These are the activations of a small neural network, seen along a few directions. Each row is one input.
In each table, some parts of the input vary, and every possible input appears once, in random order.
Descriptions start from the smaller parts, as in this example, which fits no table here: one of 3 separate values, together with either a single point or one of 9 places around a ring or (one of 6 places along a line, together with one of 8 places around a ring).
Shared parts are said once, and a part with two or three values counts as separate values.

Other details of the inputs shift rows strongly along three fixed directions, in all tables alike. That doesn't count.

A family of inputs:
row 1: [ 41  25 -28 -29 -12  11   4 -10  24  20  -4 -25]
row 2: [ -9  -7  23   6  20 -24 -15  29 -29 -38  17 -22]
row 3: [ -4 -19  21  17  14 -22  -7  51 -26 -32  -6 -16]
row 4: [-29  -3   5   9   2   1 -23 -12 -28  13 -11  30]
row 5: [  9  30 -27   2 -27  32 -18  40   6 -16  16  20]
row 6: [-17  -9  -8  -8  15 -22  19 -50   9  26 -19   3]
row 7: [-38   4   4   7  -3  13  -7  -7 -34  21  -3  22]
row 8: [  3 -14  -4  -5   3  -8  17 -59   0  31 -23  -2]
row 9: [-17 -22  14  20  21   5 -12  37 -19 -31  20 -24]
row 10: [-21  -7  11  11  19   4 -17  20 -37 -27   7  -4]
row 11: [ 30  24 -34 -31   2 -15 -12  -6  39   6  -9 -10]
row 12: [-31   5  -1  13 -17 -15  -6 -21 -33  12  -1  13]
row 13: [ 37  18 -32 -38  -7  11   4  -5  25  19  -3 -20]
row 14: [ 14  26 -22   4 -23  23 -29  43  12  -5  13  22]
row 15: [-25  -3  17  21 -21  -9   3  -3  -9  15   6  45]
row 16: [-11 -12  23  18 -30   9   7 -11 -19  11   4  45]
row 17: [ 10 -29   4   3  38 -25  29  13  13 -17 -21 -42]
row 18: [-31  -6  15  12 -18 -12 -11 -12 -13  10   1  32]
row 19: [ 10  26 -33  -8 -38   5 -15  41 -11 -22 -11   8]
row 20: [-29   0   5  35 -17  16   4  -9 -16  19   2  30]
row 21: [ 16 -19  26  14  51   1  21   9  34 -18   2 -23]
row 22: [-14  -4   0 -11  16 -18  20 -51   8  16 -21   9]
row 23: [  0 -23   9  -7   0   4  25 -53  16  18 -18  14]
row 24: [-29   2   8  31 -28  -4  13 -11 -14  16  10  29]
row 25: [ -9 -10  21  12  31  -3 -22  31 -28 -36  10 -20]
row 26: [  9  37 -21 -15 -13  20 -38  37  -4   0   7   7]
row 27: [  1 -26  24  21   0  -1  -7  30 -29 -31  25 -31]
row 28: [  5 -24   3  -1  57 -10   9  -1  12 -14  -4 -44]
row 29: [  4  44 -22 -21 -28   8 -20  33 -10 -12  16   2]
row 30: [ 52   7 -23 -18 -15  10   5   3  52  12   0   5]
row 31: [-12 -10  11  21  26  -3 -17  29 -34 -30  14 -33]
row 32: [  5 -19   6 -13  11 -12   7 -50   4  30 -24  13]
row 33: [ 10 -26  21   6  53  -6   3   5  30 -15  -3 -31]
row 34: [  8  32 -20  -9 -39   4 -30  28   8 -21  17   9]
row 35: [ 14  29 -27  -6 -39   1 -22  40  -8 -20 -13  10]
row 36: [  5 -15  36  -1  18  -6 -13  40 -37 -18  20 -21]
row 37: [  5  46 -26 -10 -34   4 -21  29 -13  -2  18  -9]
row 38: [-26  -1  -4  22 -28  -9   7  -8 -31  12 -26  18]
row 39: [ 45  17 -29 -35  -6   2  -9 -16  29   3 -12 -11]
row 40: [-20   0  18  -6 -17  11   2 -13 -43  14  -1  25]
row 41: [ 38   9 -42 -35  -6   3  -4 -13  26   9  -8 -19]
row 42: [  7 -25  27  32  -2   2   7  40 -26 -27  32 -21]
row 43: [ 27  17 -40  -9  -1  21   7   6  51  10   0  -4]
row 44: [ 21  17 -40 -22 -13  -2   1  -5  48   4   2 -14]
row 45: [-11 -14  28  19  23   5 -18  34 -16 -38  16 -16]
row 46: [ 24 -29  15 -13  44 -12  17  -7   3 -22  -3 -41]
row 47: [-15 -11   4   2  17  11  17 -46  22  17 -22  16]
row 48: [-38   8   7   2 -13  -7   1  -9 -34  20   5  19]
row 49: [ 16  11 -31 -13 -46  19 -26  26  -4  -9  18   3]
row 50: [-34  11   7  16  -7  13  -7 -11 -34  22  -3  15]
row 51: [ 44  26 -18 -39  -6  10  -1  -6  29  11  -7 -13]
row 52: [-17 -14  20   8 -27   6  -8 -19 -23   5  -1  32]
row 53: [-10  -7   8   6   4  -7  41 -42  29  21 -11  26]
row 54: [  4  30 -27 -11 -39   9 -23  28   4 -23  18   8]
row 55: [-34  -2   3  25 -16  13  -9 -18 -20  13  -3  20]
row 56: [-13 -12  -1   8   2 -11  39 -41  30  32  -8  20]
row 57: [  7 -20  15  11  34 -22  21  -4  25 -18   8 -49]
row 58: [ 10  -8  26  -5  59  -3  11   3  17 -12  -5 -37]
row 59: [ 25 -40  18   7  32  -6  35   8  24 -10  13 -33]
row 60: [ 44   6 -25 -27 -13   7  -9  -6  46   7  -6  -6]
row 61: [ -7  -5  14   8   3 -12  33 -44  33  24 -12  29]
row 62: [-13   3  13 -12  15 -18  15 -39  13  36 -18  14]
row 63: [-32  15  21   1 -13  -8  -4 -11 -31  13   0  27]
row 64: [-14 -14  16  15 -29  14  15 -10 -22   8   6  43]
row 65: [  7 -10  20  -7  60   2  18   3  14 -14  -4 -39]
Each input here is: one of 5 places along a line, together with either a single point or (one of 3 separate values, together with one of 4 places along a line).
The inputs of row 15 and row 53 match in every part but the place on the line of 5. If row 32 is changed in the same way as row 15 into row 53, which row does it become? -> row 46
The inputs of row 23 and row 52 match in every part but the place on the line of 5. If row 64 is changed in the same way as row 23 into row 52, which row does it become? -> row 16
Start at row 65 and move only the place on the line of 4, one step at a time. The first step leads to row 10. Which rows follow, in order? -> row 47, row 5
Change only the place on the line of 5 in row 22. List by row number the other rows that result. -> row 2, row 6, row 11, row 12
Change only the choice among 3 separate values in row 9. List by row number the other rows that result. -> row 44, row 49
Start at row 50 and move only the place on the line of 5, one step at a time. The first step leads to row 7. Which rows follow, in order? -> row 65, row 58, row 26
